A small network was shown many inputs. Here are its activations along a few directions, one row for each input.
In each table, some parts of the input vary, and every possible input appears once, in random order.
A made-up example of a description, with smaller parts first: ring(8) and (point or ring(11) or (values(2) and line(6))).
Shared parts are said once, and a part with two or three values counts as separate values.

Rows:
R1: [  -3   20   88   37   13  -49  -33   -3 -103   16   10  -28  -33   34
  -26  -32   18   50]
R2: [-24 -46 -34 -12  34  25  13  36  33 -23 -11  36  19  -3  30  -3 -12  -5]
R3: [-23 -19 -57  -9  18  56  21  19  82 -11  29  28  17  -7  24  16  12 -21]
R4: [ -8  20 -13  -6  35 -19 -26 -22 -45  11   3 -21 -49 -63 -55  29  52  -2]
R5: [-13 -44 -22 -14  44 -22  11  31 -14 -26 -46  43   3  -7  30 -15 -28  15]
R6: [  12   12   45   23    5  -48  -14   14 -101    2  -29    4   -3   37
  -21  -18  -17   40]
R7: [  3 -10  -6  -8   9 -53  -2  12 -65  -9 -44  26  -5  14   6 -17 -40  24]
R8: [  6   8  81  33 -10 -44 -22   7 -99  11  -6  -6 -14  52  -2 -49  -9  46]
R9: [ 10 -28  -7  -7  -1 -29  11  18 -22 -16 -47  27  23   7  19 -11 -45  14]
R10: [  7  11 -26  -3 -46  61  31 -13 100   3  39  -8  49  21  17  34 -15 -29]
R11: [-19 -25 -20 -15  55 -46  -2  24 -57 -19 -44  41 -25   0  18 -21 -24  25]
R12: [  0 -32 -20  -8  -9  20  14  23  23 -13 -12  21  38  10  18   2 -28  -7]
R13: [  0   6  10   6  37 -50 -13  12 -95   1 -30  20 -30   5 -23 -13  -9  32]
R14: [  7 -29  51  21 -56  25   7  19  14  -4  11  -5  54  56  43 -36 -31   0]
R15: [ -6   6 -59 -17 -16  58  31 -16 109   3  38   8  22  -9  14  41  -6 -36]
R16: [ 16  -4  30  11 -25 -50  -1  14 -72  -8 -43  10  21  48   9 -22 -48  30]
R17: [-20 -10  -2   0  78 -43 -13  23 -87  -8 -29  34 -50  -8 -12 -19   8  33]
R18: [ 22 -23  28  12 -35 -27  10  20 -29 -15 -46  11  49  41  21 -16 -52  20]
R19: [-25   1   5   5  96 -46 -21  11 -91  -2 -14  10 -69 -24 -34  -4  35  33]
R20: [ 10  -8  66  21 -40 -46 -10   7 -71   2 -20   0  11  63  28 -54 -40  36]
R21: [ 14   0 -11   8 -48  51  22  10  62  -4  30  -1  63  35  16  15 -16 -18]
R22: [  2  17 -65 -26 -14  44  19 -32 106   0  26  -6  -6 -32   0  37   1 -46]
R23: [ 13  23 -46 -32  11  -3 -13 -39  27  17 -10 -13 -41 -83 -35  27  46 -39]
R24: [-23   6 -22  -7  67 -15 -29  -9 -37   9   1 -11 -66 -68 -40  21  69   1]
R25: [ 15  22 -33 -14 -42  48  19 -28  99  -1  28 -23  21  -4   2  31  -7 -39]
R26: [  4  26  22   8   7 -16 -27 -16 -49   9   6 -39 -22 -34 -56  25  46   8]
R27: [ -3  11 -57 -32  47  -2 -16 -21  35  13 -12  -1 -58 -89 -19  21  61 -35]
R28: [ -3  22  59  16  -5 -13 -36 -23 -50  19  28 -47 -32 -22 -37  -7  51  15]
R29: [ -2  12  12   8 -60  64  27 -15  98  11  58 -19  39  30  38   4 -12 -31]
R30: [ 17 -28  65  21 -50 -23   4  13 -29  -7 -22   3  39  55  41 -50 -44  24]
R31: [-30  -7 -69 -17  18  63  30  -2 121  -4  38  21   3 -20  24  37  12 -33]
R32: [ 26  28 -11 -21 -16   3 -12 -32  23  15  -6 -32 -15 -56 -39  22  40 -30]
R33: [-19   6 -76 -25  22  47  18 -14 116  -6  25   6 -23 -41  13  33  19 -44]
R34: [  1  -5 -45  -8 -18  50  22   9  70  -4  29  15  36   4  13  21  -6 -25]
R35: [   4   24   50   27   27  -52  -25    4 -102    6  -13  -19  -23   19
  -45   -1   11   43]
R36: [  5   0  26  18 -62  55  16   6  61   5  51 -11  53  46  40 -16 -12 -19]
R37: [ 19  24  28 -13 -29   7 -19 -39  22  26  17 -42 -25 -44 -20 -12  45 -23]
R38: [ -7  18  16  11  56 -53 -21   0 -99   6 -15  -3 -49 -12 -45   2  18  33]
R39: [ 14 -27  16  11 -43  22  14  25  16 -12 -11   5  64  44  20  -3 -36  -1]
R40: [  6  22   5  -3 -55  51  14 -32  95   7  48 -34  13   5  24  -2  -4 -39]
Describe the family of inputs behind these rows.
> line(4) and ring(10)
The inputs of R33 and R40 match in every part but the line(4) part. If R19 is changed in the same way as R33 into R40, which row does it become?
> R1
Change only the ring(10) part in R21. List by row number the other rows that result.
> R6, R10, R16, R18, R25, R26, R32, R35, R39
Change only the line(4) part in R31. List by row number the other rows that result.
> R10, R15, R29
